These are the activations of a small neural network, seen along a few directions. Each row is one input.
In each table, some parts of the input vary, and every possible input appears once, in random order.
Descriptions start from the smaller parts, as in this example, which fits no table here: line(6) and (point or line(9) or (values(2) and ring(5))).
Shared parts are said once, and a part with two or three values counts as separate values.
In the rows, 128 means zero.

Other details of the inputs vary at random and push rows far along two fixed directions, the same in every table; ignore that.

Rows:
r1: [102 177 109 116 131 128 103 131 114 110 109 124 117]
r2: [130 106 129 125 136 125 143 135 139 135 139 135 153]
r3: [107 186 127 121 123 134 125 128 103 105 109 137 119]
r4: [105 190 134 115 120 135 120 132 109 106 127 138 124]
r5: [238 104 106 150 156 129 122  96  85  26 201  82  72]
r6: [138 121 139 134 115 127 154 121 137 145 133 134 146]
r7: [ 93 171 119 119 140 146 107 126 104 110 113 130 114]
r8: [ 99 175 102 124 122 127 101 122 122 111 115 132 115]
r9: [ 86 170 123 161 129 128  93 154 103 127 133 136  98]
r10: [ 95 177 116 124 139 152 104 128 120 113 134 138 123]
r11: [135 114 129 132 104 123 155 121 131 144 120 127 136]
r12: [ 94 175 113 129 134 149 102 121 120 114 132 141 122]
r13: [141 101 129 122 119 124 129 126 148 146 111 137 123]
r14: [129 107 122 131 122 118 134 116 144 148 126 121 139]
r15: [124 107 141 160 126 100 125 152 129 161 135 118 121]
r16: [121  98 122 130 121 135 138 120 132 149 125 119 131]
r17: [147 105 147 113 132 129 125 134 138 144 112 131 134]
r18: [143 104 144 114 136 125 133 131 138 143 106 132 125]
r19: [139 116 136 124 114 125 157 130 123 143 114 120 138]
r20: [136 103 149 156 125 107 119 158 137 160 126 139 109]
r21: [111 188 129 120 118 138 116 131 104 106 115 136 128]
r22: [121 100 123 134 123 136 136 116 136 149 130 123 136]
r23: [145 110 142 119 136 131 131 133 154 147 127 141 134]
r24: [129  98 124 120 129 120 144 138 124 133 118 124 144]
r25: [125 103 139 126 135 126 142 138 140 126 135 126 155]
r26: [101 178 118 116 139 128 105 126 112 108 109 127 118]
r27: [142 102 131 117 123 124 132 131 145 145 108 133 122]
r28: [ 91 168 118 159 127 112  97 163 104 112 132 147 109]
r29: [128  99 132 120 136 120 146 133 123 131 118 126 145]
r30: [115 173 117 111 131 136  97 138 122 109  99 144 105]
r31: [238 114  97 162 152 125 119  76 107  43 208  82  61]
r32: [141 103 130 126 121 125 127 123 152 147 117 141 127]
r33: [133 115 133 124 136 124 137 126 146 148 136 121 146]
r34: [130 115 149 166 110 106 144 153 120 158 134 129 122]
r35: [123 104 127 134 129 137 136 117 137 151 136 127 139]
r36: [125  96 116 128 119 119 142 129 133 134 124 131 142]
r37: [135 110 139 118 133 122 131 128 131 145 121 111 146]
r38: [126  97 119 123 123 119 144 134 130 133 121 127 141]
r39: [141 108 151 120 134 131 130 135 155 138 123 132 135]
r40: [141 108 152 108 133 126 129 135 144 144 125 133 130]
r41: [114 178 120 121 132 138  94 128 136 111 118 158 113]
r42: [125 100 129 122 131 136 140 129 123 147 119 112 133]
r43: [136 114 132 127 108 123 158 126 128 143 117 123 135]
r44: [143 106 134 126 127 127 128 124 154 148 122 145 131]
r45: [139 123 142 129 121 130 156 127 137 145 135 131 147]
r46: [121 106 144 128 136 142 138 128 139 141 136 115 144]
r47: [135 121 152 130 119 131 155 130 138 136 132 122 149]
r48: [ 97 172 122 118 135 150  98 130 105 110 119 128 123]
r49: [129 113 143 125 135 124 136 128 147 139 132 112 148]
r50: [137 119 135 136 112 126 154 118 137 146 131 135 144]
r51: [236 115 114 144 158 125 120  87  98  39 211  70  61]
r52: [122 105 145 116 135 137 138 128 128 146 138 115 139]
r53: [129 106 123 122 123 117 138 124 137 146 118 113 134]
r54: [ 98 173 108 127 132 132 106 131 121  99 131 152 133]
r55: [ 96 172 121 111 135 131 107 140 111  96 131 142 130]
r56: [122  99 124 125 125 135 140 124 129 148 122 115 130]
r57: [ 98 171 103 129 129 131 106 128 121 100 129 153 131]
r58: [131 112 131 129 131 121 135 119 145 148 134 123 145]
r59: [125  98 118 132 121 120 140 125 137 135 129 135 147]
r60: [105 185 113 133 108 134 118 119 117 109 119 146 121]
Each input here is: values(5) and (point or ring(11)).
- The inputs of r16 and r13 match in every part but the values(5) part. If r7 is changed in the same way as r16 into r13, which row does it become? => r18
- Which other rows does r39 become when the values(5) part takes its other values? List them by row number. => r25, r46, r47, r49
- Which other rows does r59 become when the ring(11) part takes its other values? List them by row number. => r2, r5, r24, r25, r29, r36, r38, r54, r55, r57
- List by row number the other rows that have the values(5) part in common with r60. => r3, r4, r6, r11, r19, r21, r34, r43, r45, r47, r50
- List by row number the other rows that have the values(5) part in common with r51. => r1, r8, r14, r15, r26, r31, r33, r37, r49, r53, r58

Rows:
r61: [104 159 114 136 122 125 119 130 114 118 125 133 126]
r62: [120 106 129 131 127 127 144 128 133 141 135 124 150]
r63: [128 105 140 109 135 130 135 129 144 146 114 127 145]
r64: [129 113 144 113 117 128 149 128 139 152 111 134 151]
r65: [115 164 132 133 118 126 114 139 121 125 118 144 116]
r66: [122 153 113 129 135 131 100 128 125 106 126 136 106]
r67: [138 157 110 131 134 130 102 124 122  96 132 136  96]
r68: [119 102 141 110 135 132 136 130 141 150 114 124 151]
r69: [121 166 117 129 121 137 122 119 122 110 125 138 121]
r70: [130 112 127 132 123 122 146 121 129 138 134 119 145]
r71: [103 156 123 112 136 140 111 131 121 118 119 129 134]
r72: [135 161 123 133 135 127 101 133 121 103 131 135  97]
r73: [122 106 135 116 134 132 143 126 128 142 129 118 147]
r74: [128 115 146 137 117 121 146 138 134 158 118 133 138]
r75: [130 110 146 129 121 117 135 141 141 159 115 137 136]
r76: [244  68 116 165 135 120 154  92 111  73 198  78  75]
r77: [114 102 132 120 130 130 134 131 143 157 121 126 153]
r78: [129 168 122 122 126 140 125 119 114 100 125 132 119]
r79: [121 164 119 124 119 133 117 121 125 113 122 142 121]
r80: [125 107 139 142 128 120 139 141 125 142 138 122 137]
r81: [104 152 112 132 132 132 110 130 114 115 131 132 118]
r82: [119 108 137 121 129 129 149 131 129 141 128 122 156]
r83: [121 103 128 139 125 122 141 134 129 142 134 126 142]
r84: [129 162 116 123 127 134 111 119 127 104 127 140 114]
r85: [134 164 112 141 122 133 117 121 113  99 133 135 104]
r86: [115 112 147 134 114 118 147 144 137 164 117 130 144]
r87: [123 156 121 137 139 132 100 135 112 105 139 125 105]
r88: [140 162 118 115 138 138 108 119 121  91 129 130 107]
r89: [128 161 116 134 118 129 113 125 118 106 126 141 108]
r90: [114 166 123 118 122 136 126 125 118 108 122 129 127]
r91: [124 156 114 122 138 136 103 121 128 102 129 134 112]
r92: [111 101 147 127 131 122 129 145 141 165 114 130 143]
r93: [208  59 140 148 145 117 142 117 132 118 167  96  99]
r94: [112 100 135 117 131 129 132 130 147 158 115 130 152]
r95: [ 92 162 122 122 114 132 126 130 130 132 112 141 140]
r96: [126 159 115 120 133 134 107 122 130 107 125 139 113]
r97: [111 111 143 136 119 114 145 143 130 164 120 126 150]
r98: [134 159 113 132 126 129 107 124 121 100 129 139 102]
r99: [115 100 131 128 128 125 131 137 138 157 121 127 144]
r100: [128 111 143 108 123 127 144 130 144 153 108 135 151]
r101: [212  60 121 147 147 126 152  95 119  98 189  84 102]
r102: [125 113 136 121 125 125 151 126 127 142 124 118 153]
r103: [116  98 133 126 130 125 129 135 142 155 117 130 141]
r104: [112 104 142 132 130 121 137 143 130 160 126 125 142]
- Describe the family of inputs behind these rows. => line(4) and ring(11)
- The inputs of r66 and r91 match in every part but the line(4) part. If r83 is changed in the same way as r66 into r91, which row does it become? => r62
- The inputs of r89 and r65 match in every part but the line(4) part. If r103 is changed in the same way as r89 into r65, which row does it become? => r92
- Which other rows does r100 become when the ring(11) part takes its other values? List them by row number. => r63, r64, r68, r71, r73, r78, r82, r88, r90, r102
